array([ 61, -65, -29,   4,  39, -14]) ==> 4

array([[ 36,  66, -52,  32],
       [ 20, -27,  33, -15]]) ==> -27

array([-65, -61, -59,  63, -63]) ==> -59

array([ -4,  30, -35, -68,  80]) ==> -35

array([-20,  -1,  42,  57,  -7,  41,  70]) ==> -7

array([-31,  64, -35,   7]) ==> 64

array([ 48,  45,  56, -53,  52]) ==> 56

array([-28, -59, -62,  43, -36,  -3,  32]) ==> -36

array([[ 43,  59, -42,  42,  41],
       [ 43,  59, -43,  44,  42],
       [ 41,  57, -39,  40,  37]]) ==> -39

array([ 72,  22,   2, -13,  -7,   6,  -9]) ==> -7
---
[ 64 -39  21  16  34  43] Answer: 64

[[  1   1  -1  21  -3   0]
 [  3  -7 -14 -34  15   7]
 [ -5   9   5  72 -20  -8]] Answer: 1

[-12 -20  60  11] Answer: -12

[ 29  59  -8  -9   0 -43] Answer: 29

[-32  19  -7   2  69] Answer: -32

[-17  66 -54  68   0 -16] Answer: -17

[-20  76   3  63] Answer: -20

[-40 -18  39 -10  33  73 -59] Answer: -40

[ 74 -66  49 -81] Answer: 74
---
[[-40   1  16   6  11  27  18]
 [ 23 -29 -20 -13  40 -11 -11]
 [-19  48  24  59   7  35 -25]] | -13, 59

[[-27 -27 -31  11 -36]
 [-64 -24  -5  17 -16]
 [-42  60  -6 -22  49]] | -5, 60

[[-33 -36 -77  13 -32  23  27]
 [ 32  60  81  35   2  24 -66]
 [-54 -52 -19   0 -23  15 -17]] | 35, 81

[[-32  48  60  -7  65]
 [-22 -25  28 -81  16]
 [-68 -46 -14  -2 -22]] | 28, 65

[ -2  73  30  34 -32] | 30, 73

[[-12 -32 -44 -21 -51 -30  13]
 [ -8  32  19  -6  46  31 -59]
 [-14  56  -5  37 -11 -20  36]] | -6, 56

[ 66  51 -11  31  23] | -11, 66

[[ -6  63 -10  -6  24   0   9]
 [ 37  31   9 -50   2 -44  10]
 [ 14   8  21 -46  41 -25  -7]] | -50, 63
---
[[-55, 23, -40, 54, 51, 7],
 [79, -22, -7, 26, 73, 11]] Answer: 73

[10, 9, 54, -58, 0] Answer: 10

[-21, -25, -23, -59] Answer: -23

[77, 21, 10, -5, 34] Answer: 34

[-70, -79, -77, -73, 0, -40, 1] Answer: 0

[31, -18, 8, -21, -64, 52] Answer: 31

[24, 79, 37, -6, 23, 19] Answer: 37
---
array([-100.51,   -7.77, -125.49,  -58.30,  108.74, -106.68]) 108.74

array([[-1.601, -0.706, -0.856, -0.790,  0.189, -1.424, -1.096],
       [-1.529, -1.104, -1.296, -1.028, -0.056, -1.559, -1.061],
       [ 0.368, -0.762,  1.401, -0.114, -1.976, -0.437,  0.022]]) -0.437

array([ -3.0,  -4.3,  12.2, -10.3]) 12.2

array([-0.01,  0.04, -0.19,  0.11, -0.03]) 0.11

array([[ 0.196, -0.100,  0.127,  0.061, -0.165,  0.190],
       [ 0.073,  0.053,  0.172,  0.100,  0.217,  0.180],
       [ 0.028,  0.094,  0.143,  0.042,  0.084,  0.177]]) 0.084

array([-11.5,  13.0,   6.8,  -8.3]) 6.8

array([ -2.1,  -3.7, -16.3,  17.7,  -9.7,  12.6]) -9.7

array([[ 0.156,  0.013, -0.140,  0.103,  0.030],
       [ 0.077, -0.038,  0.169,  0.049,  0.046],
       [-0.054, -0.112,  0.132, -0.050, -0.197]]) -0.050

array([  0.671,  -0.444,  -6.258,  17.707, -16.458,  11.705,   8.026]) 11.705
---
[[ 26 -14 -51  64   4  71]
 [-14 -67   3  39 -32 -10]] ==> 71, -67

[[ -3 -23 -15  -8 -10  -4]
 [ 12   5  16  37   8  44]
 [-11  22  -1  15  61  15]] ==> 61, -23

[-54  57 -61   1 -26] ==> 57, -61

[  9  71 -12  15] ==> 71, -12

[-17  62  -2  18  -9   3   1] ==> 62, -17

[-57  11   2  -7 -22] ==> 11, -57

[-40  -3 -69 -18  30  -2] ==> 30, -69

[[ 28   6  23  13  22  33]
 [ 24 -13  51  67 -15 -38]] ==> 67, -38

[-48  68  28 -14 -15] ==> 68, -48

[[ 32  -2  46  40  47 -40 -30]
 [ 44 -80  -6  -7   7 -54  70]] ==> 70, -80
---
[ 40 -30  21 -13   5 -69  24] result: 24
[-11  73 -61  19   4] result: 4
[-62  36  34  13  -7] result: -7
[-47  21 -18  61  49 -55] result: -55
[-35 -59 -10 -30 -26  -4] result: -4
[ 13 -41  -6   1 -71] result: -71
[-13  38  14  -9  52 -65] result: -65
---
[[ 20 177 146  54  30]
 [ 99 174   5 179 129]
 [ 99 202 154 179 109]] → 5

[[ 16   5 -37   1 -18  -8 -21]
 [ -9  26 -11 -37   5  16  11]] → -11

[[6880 7886 6118 3313]
 [3230 3607 3314 7406]] → 3314

[[122 107 117 167]
 [ 12 137  53 234]] → 53

[[ 23  -9  26  33   7  45  24]
 [ 19  -7  30  27 -30  42  30]] → 30

[[789 856 566 782]
 [692 144 371 818]
 [490 757 449  43]] → 371

[[2501 9389 8244 5133 6239]
 [7201 2320 6223 5426 3313]] → 6223
---
array([-36, -23, -48,  36,  64]) yields -36
array([ 56,   5, -63,  62, -60]) yields 56
array([ 39, -46, -50, -16, -68]) yields 39
array([-18,  13,  57, -34,  31]) yields -18
array([50,  0, -3, 72, 61]) yields 50
array([-63, -24,  15,  58, -38]) yields -63
array([34, 74, 59,  2, 38]) yields 34
array([-49,  45, -14,  60,   9]) yields -49
array([-27, -70, -23, -73,  52]) yields -27
array([-15,  -8,  -5,  63,  50]) yields -15
